A small network was trained on made-up records. Each row is its average activation on records with the value named, seen along a few directions.
Related values have similar rows: they may be neighbours, one step apart, or belong to one group.
In the rows, zero is written as 500.
Strong random noise was added to every row along 4 fixed directions; ignore it. To show where, here is one row again and again, with new noise each time:
[626 648 312 458 407 511 193 403 618 293 643 437 435 501 496 625 507 677]
[640 484 578 519 480 536 369 419 471 492 498 577 357 524 523 402 431 547]
[393 647 408 436 552 342 543 421 352 435 487 519 349 520 487 537 504 541]
[478 572 570 525 584 414 655 488 323 594 363 630 301 561 574 338 502 455]
[421 688 404 417 598 355 588 479 448 472 482 578 316 557 495 581 572 618]
[409 475 463 440 421 369 293 239 228 306 589 386 433 416 395 513 297 456]


Values of Fegu:
h17: [524 616 556 516 547 465 654 561 559 601 328 669 382 563 530 435 561 525]
h18: [617 269 936 512 671 550 601 521 336 710 477 684 563 613 452 351 538 563]
h4: [600 528 467 731 296 531 187 495 389 368 510 224 626 462 588 255 322 309]
h20: [603 673 426 560 398 426 424 591 595 410 529 474 761 450 580 614 711 583]
h9: [511 695 562 427 609 497 459 656 883 653 547 679 405 551 398 612 564 841]
h16: [557  94 789 417 479 580 409 642 415 535 420 473 609 389 472 250 139 414]
h10: [593 561 242 697 479 591 609 624 580 479 399 411 550 617 670 373 716 321]
h11: [676 276 718 598 520 652 481 620 350 491 385 541 424 504 538 217 302 271]
h7: [492 798 476 514 814 460 946 755 492 631 274 769 434 736 649 589 955 602]
h12: [570 354 749 419 454 536 207 301 672 513 532 614 459 345 281 558 235 619]
h5: [193 514 538 564 449 380 821 458 188 676 496 344 525 415 433 545 368 393]
h8: [711 276 711 503 484 738 460 713 697 614 331 625 504 455 639 251 351 423]
h23: [563 344 613 461 635 599 499 776 580 490 532 578 446 585 456 468 459 608]
h15: [420 153 636 631 515 571 492 491 326 594 528 423 606 522 388 235 404 302]
h22: [463 579 422 519 590 499 630 681 797 621 575 541 568 605 519 554 665 551]
h6: [562 476 538 463 506 545 425 402 550 473 466 614 614 494 609 590 624 475]
h19: [753 483 476 733 237 740 383 433 534 601 491 337 502 594 687 369 570 388]
h14: [370 346 665 219 487 475 613 284 640 648 694 613 405 400 196 857 372 751]
h2: [510 702 330 552 411 567 599 448 585 537 504 391 523 469 555 624 603 450]
h24: [222 315 792 325 575 266 793 301  68 576 444 679 553 300 454 584 434 291]
h13: [613 154 965 472 584 670 536 436 587 798 714 605 360 585 289 603 344 809]
h25: [264 292 436 481 621 443 626 347 347 514 459 498 513 433 348 473 506 277]
h3: [521 392 274 481 459 558 468 461 650 450 632 477 626 415 431 601 529 495]
h21: [581 696 127 409 448 570 406 705 826 305 468 391 578 470 722 596 615 454]
h1: [538 440 727 608 526 484 467 394 376 486 359 528 359 586 546 232 436 432]
A value of Fegu combines one of 5 hidden first parts with one of 5 second parts; all combinations occur once.
Changing only the second part turns h12 into h4. h24 has the same second part as h12; what does that change turn h24 into?
> h18
Changing only the second part turns h20 into h7. h22 has the same second part as h20; what does that change turn h22 into?
> h10
Changing only the second part turns h25 into h3. h21 has the same second part as h25; what does that change turn h21 into?
> h8
Changing only the second part turns h2 into h19. h17 has the same second part as h2; what does that change turn h17 into?
> h1
